These are the activations of a small network on made-up records, seen along a few directions, one row for each record.
After each row come some of the record's fields: LUZU, LUFA, ROZ, GULAV, DUVE, VEVU, RILIL.
A field that a record lacks is left out.
Other fields move the rows too, some of them a lot.
(in the rows, 500 means zero)
Strong random noise was added to every row along 3 fixed directions; ignore it. To show where, here is one row again and again, with new noise each time:
[743 563 533 296 565 552 428 672 604 407 482 522 382 597 700 373 381 589]
[499 529 362 350 587 595 364 445 547 627 681 683 510 423 569 484 725 594]
[751 378 585 507 375 509 420 490 291 321 397 488 509 510 488 619 215 540]
[606 413 492 422 449 557 409 467 253 363 506 552 482 459 537 572 413 609]
[577 443 441 443 482 560 379 420 399 513 576 616 536 431 500 578 533 568]

[520 419 475 388 479 568 381 508 275 339 566 548 482 445 559 501 536 703]  LUZU is bava, LUFA is tos, ROZ is tufu, GULAV is niv, VEVU is tevuv, RILIL is sanok
[384 592 450 437 565 627 477 498 560 640 560 655 539 477 462 450 701 570]  LUZU is delo, LUFA is tos, ROZ is ruvi, GULAV is lisen, VEVU is tevuv, RILIL is lodu
[446 510 480 342 561 512 520 655 382 336 520 452 369 548 620 359 531 652]  LUZU is bava, LUFA is tos, ROZ is tufu, GULAV is lisen, DUVE is bibos, VEVU is tevuv, RILIL is lodu
[368 567 463 441 564 530 583 519 438 507 508 502 421 509 543 450 575 498]  LUZU is bava, LUFA is furi, ROZ is fibuz, GULAV is lisen, DUVE is bibos, VEVU is tevuv, RILIL is lodu
[466 614 491 465 562 577 513 504 629 609 497 586 524 520 523 450 581 471]  LUZU is delo, LUFA is furi, ROZ is tufu, VEVU is dipif
[280 479 453 445 509 589 503 471 239 441 562 562 504 419 463 487 665 658]  LUZU is delo, LUFA is tos, ROZ is ruvi, GULAV is lisen, VEVU is tofi, RILIL is lodu
[523 508 467 500 540 431 471 555 732 609 583 485 521 512 506 426 584 481]  LUZU is bava, LUFA is tos, ROZ is ruvi, DUVE is vufip, VEVU is tofi, RILIL is lodu
[428 552 537 445 508 601 571 505 302 425 418 534 437 507 529 502 461 535]  LUZU is delo, LUFA is furi, ROZ is tufu, GULAV is lisen, VEVU is tevuv, RILIL is lodu
[352 516 444 440 565 484 553 519 440 455 554 448 423 479 584 420 611 539]  LUZU is bava, LUFA is furi, ROZ is fibuz, DUVE is bibos, VEVU is tofi, RILIL is sanok
[485 585 486 353 598 531 503 642 632 500 555 502 419 542 631 321 591 594]  LUZU is delo, LUFA is tos, ROZ is ruvi, VEVU is tofi, RILIL is lodu
[397 616 413 411 648 454 566 579 735 625 600 474 408 540 627 347 677 447]  LUZU is bava, LUFA is furi, ROZ is tufu, DUVE is vufip, VEVU is kudul, RILIL is lodu
[598 507 459 400 524 581 354 503 551 545 583 636 553 475 524 485 581 606]  LUZU is delo, LUFA is tos, ROZ is tufu, GULAV is niv, VEVU is tofi, RILIL is lodu
[667 431 579 567 394 517 459 462 364 417 390 507 548 515 439 621 292 477]  LUZU is bava, LUFA is furi, ROZ is fibuz, GULAV is niv, VEVU is tevuv, RILIL is sanok
[647 302 580 670 307 467 375 374 337 422 445 498 667 426 309 705 329 522]  LUZU is bava, LUFA is tos, ROZ is tufu, GULAV is niv, VEVU is tofi, RILIL is lodu
[660 481 596 626 415 495 457 469 664 587 417 528 606 515 367 591 364 416]  LUZU is delo, LUFA is tos, ROZ is ruvi, GULAV is lisen, VEVU is tevuv, RILIL is lodu
[639 557 502 348 555 572 422 579 524 451 505 569 441 546 643 442 470 570]  LUZU is bava, LUFA is furi, ROZ is fibuz, GULAV is niv, VEVU is tevuv, RILIL is sanok
[595 476 462 504 493 534 339 448 667 638 601 624 613 451 444 534 610 542]  LUZU is bava, LUFA is tos, ROZ is tufu, GULAV is niv, VEVU is tevuv, RILIL is sanok
[571 527 520 520 498 504 479 521 663 573 486 529 534 527 448 492 487 476]  LUZU is delo, LUFA is tos, ROZ is tufu, GULAV is lisen, DUVE is bibos, VEVU is tevuv, RILIL is lodu
[369 450 537 586 432 519 539 419 243 396 434 487 540 467 397 602 474 530]  LUZU is bava, LUFA is furi, ROZ is tufu, GULAV is lisen, DUVE is vufip, VEVU is tevuv, RILIL is lodu
[461 456 457 441 484 577 454 414 222 422 526 573 488 433 523 580 526 574]  LUZU is bava, LUFA is furi, ROZ is fibuz, GULAV is niv, VEVU is tevuv, RILIL is sanok
[458 393 454 564 410 584 404 234 193 486 535 625 611 344 409 735 525 506]  LUZU is delo, LUFA is furi, ROZ is fibuz, GULAV is niv, VEVU is dipif
[523 453 484 503 458 552 454 411 325 477 499 566 529 449 473 599 481 518]  LUZU is bava, LUFA is furi, ROZ is fibuz, GULAV is niv, VEVU is tevuv, RILIL is sanok
[375 455 427 574 489 438 564 406 400 542 533 460 509 451 443 568 560 420]  LUZU is bava, LUFA is furi, ROZ is fibuz, DUVE is bibos, VEVU is kudul, RILIL is sanok
[311 472 406 535 532 443 539 414 466 554 607 473 496 422 491 515 671 472]  LUZU is bava, LUFA is furi, ROZ is tufu, DUVE is vufip, VEVU is kudul, RILIL is lodu
[489 428 582 614 428 411 570 503 411 386 418 357 497 509 464 528 364 454]  LUZU is bava, LUFA is furi, ROZ is tufu, DUVE is vufip, VEVU is tofi, RILIL is sanok
[520 530 468 403 550 520 513 496 430 431 505 500 406 513 613 495 471 502]  LUZU is delo, LUFA is furi, ROZ is kofa, GULAV is niv, DUVE is bibos, VEVU is kudul, RILIL is sanok
[689 511 686 506 454 461 499 742 667 345 347 371 483 652 522 352 274 572]  LUZU is bava, LUFA is tos, ROZ is ruvi, VEVU is tofi, RILIL is lodu
[400 362 514 685 354 457 575 306 141 399 409 431 558 420 336 725 368 423]  LUZU is delo, LUFA is furi, ROZ is fibuz, DUVE is bibos, VEVU is kudul, RILIL is sanok
[523 555 547 583 492 515 531 488 670 646 449 538 566 517 414 514 485 395]  LUZU is bava, LUFA is furi, ROZ is tufu, GULAV is lisen, VEVU is tofi, RILIL is sanok
[569 406 455 452 443 570 402 375 216 418 526 595 514 415 496 647 449 564]  LUZU is delo, LUFA is tos, ROZ is tufu, GULAV is niv, VEVU is tevuv, RILIL is sanok
[443 685 475 210 702 553 564 742 662 421 558 473 266 602 787 207 614 628]  LUZU is delo, LUFA is tos, ROZ is ruvi, GULAV is lisen, DUVE is vufip, VEVU is kudul, RILIL is lodu
[641 544 540 554 500 443 495 576 819 632 471 484 552 577 448 447 442 413]  LUZU is delo, LUFA is tos, ROZ is tufu, DUVE is bibos, VEVU is tofi, RILIL is lodu
[679 456 644 644 401 367 604 566 523 385 298 312 472 618 469 553 146 335]  LUZU is bava, LUFA is furi, ROZ is tufu, DUVE is vufip, VEVU is kudul, RILIL is lodu
[265 548 481 487 540 581 559 485 386 534 530 553 503 454 467 454 674 563]  LUZU is bava, LUFA is furi, ROZ is tufu, GULAV is lisen, VEVU is tofi, RILIL is sanok
[521 405 529 519 443 416 528 558 370 323 459 366 448 521 511 495 384 543]  LUZU is bava, LUFA is tos, ROZ is tufu, DUVE is bibos, VEVU is kudul, RILIL is sanok
[363 583 516 437 557 582 565 506 426 480 488 531 436 489 557 447 569 537]  LUZU is delo, LUFA is furi, ROZ is tufu, GULAV is lisen, VEVU is tofi, RILIL is sanok
[476 456 555 637 425 456 529 465 458 467 412 439 572 513 390 559 419 457]  LUZU is bava, LUFA is furi, ROZ is fibuz, DUVE is bibos, VEVU is tofi, RILIL is sanok
[322 331 384 694 406 446 383 255 432 669 674 585 730 305 236 682 752 513]  LUZU is bava, LUFA is tos, ROZ is tufu, DUVE is bibos, VEVU is tofi, RILIL is lodu
[470 592 468 473 556 535 519 485 595 588 505 557 509 522 518 477 562 450]  LUZU is delo, LUFA is furi, ROZ is fibuz, DUVE is bibos, VEVU is dipif

Here are new rows. What are their fields?
[343 619 384 445 646 486 549 460 751 715 640 532 455 464 582 404 753 416]  LUZU is delo, LUFA is furi, ROZ is fibuz, DUVE is bibos, VEVU is tofi, RILIL is sanok
[342 513 425 446 551 489 579 513 365 452 537 458 417 493 555 449 592 523]  LUZU is bava, LUFA is furi, ROZ is fibuz, DUVE is bibos, VEVU is kudul, RILIL is sanok
[657 525 532 397 513 561 444 522 457 428 467 548 461 522 609 507 391 527]  LUZU is delo, LUFA is furi, ROZ is fibuz, GULAV is niv, VEVU is tofi, RILIL is sanok
[425 597 466 362 593 616 468 606 568 544 551 604 472 527 551 359 672 634]  LUZU is bava, LUFA is tos, ROZ is ruvi, GULAV is lisen, VEVU is tevuv, RILIL is lodu
[588 533 590 445 488 556 504 650 496 401 397 492 463 589 517 423 385 579]  LUZU is bava, LUFA is tos, ROZ is ruvi, GULAV is lisen, VEVU is tevuv, RILIL is lodu
[545 496 582 510 459 512 538 546 400 375 383 447 485 548 521 496 347 500]  LUZU is bava, LUFA is furi, ROZ is tufu, VEVU is dipif
[481 482 486 535 487 444 570 494 434 465 461 425 463 521 496 521 437 431]  LUZU is bava, LUFA is furi, ROZ is fibuz, DUVE is bibos, VEVU is kudul, RILIL is sanok
[542 559 516 582 524 416 588 493 760 634 464 429 487 543 493 492 446 309]  LUZU is delo, LUFA is furi, ROZ is fibuz, DUVE is bibos, VEVU is kudul, RILIL is sanok
[358 464 415 460 543 442 514 497 461 474 621 446 446 445 556 453 647 552]  LUZU is bava, LUFA is tos, ROZ is ruvi, DUVE is vufip, VEVU is kudul, RILIL is lodu
[640 531 591 542 471 430 620 581 553 432 335 364 422 617 535 491 232 360]  LUZU is delo, LUFA is furi, ROZ is fibuz, DUVE is bibos, VEVU is kudul, RILIL is sanok
[376 522 430 413 578 477 507 581 543 506 611 479 449 493 565 371 673 589]  LUZU is bava, LUFA is tos, ROZ is ruvi, DUVE is vufip, VEVU is tofi, RILIL is lodu
[457 447 398 422 520 565 346 425 447 538 666 626 553 394 506 526 710 643]  LUZU is bava, LUFA is tos, ROZ is tufu, GULAV is niv, VEVU is tevuv, RILIL is sanok
[497 468 372 423 521 594 355 372 429 604 649 684 562 390 487 577 677 580]  LUZU is delo, LUFA is tos, ROZ is tufu, GULAV is niv, VEVU is tevuv, RILIL is sanok
[519 567 522 419 540 576 495 591 559 515 482 557 475 542 527 419 521 565]  LUZU is delo, LUFA is tos, ROZ is ruvi, GULAV is lisen, VEVU is tevuv, RILIL is lodu
[469 506 467 404 545 470 536 635 469 396 518 427 400 558 586 376 518 584]  LUZU is bava, LUFA is tos, ROZ is tufu, DUVE is bibos, VEVU is kudul, RILIL is sanok
[466 494 453 411 511 612 426 404 298 448 553 614 495 425 554 560 575 597]  LUZU is delo, LUFA is furi, ROZ is fibuz, GULAV is niv, VEVU is tevuv, RILIL is sanok
[457 441 548 606 425 496 458 505 514 499 490 491 618 483 355 505 536 572]  LUZU is bava, LUFA is tos, ROZ is ruvi, VEVU is tofi, RILIL is lodu
[372 523 417 552 547 446 544 447 629 636 576 478 511 468 474 487 651 421]  LUZU is bava, LUFA is furi, ROZ is fibuz, DUVE is bibos, VEVU is kudul, RILIL is sanok
[497 410 606 598 370 547 489 453 268 370 396 497 573 468 361 604 368 571]  LUZU is delo, LUFA is tos, ROZ is ruvi, GULAV is lisen, VEVU is tofi, RILIL is lodu
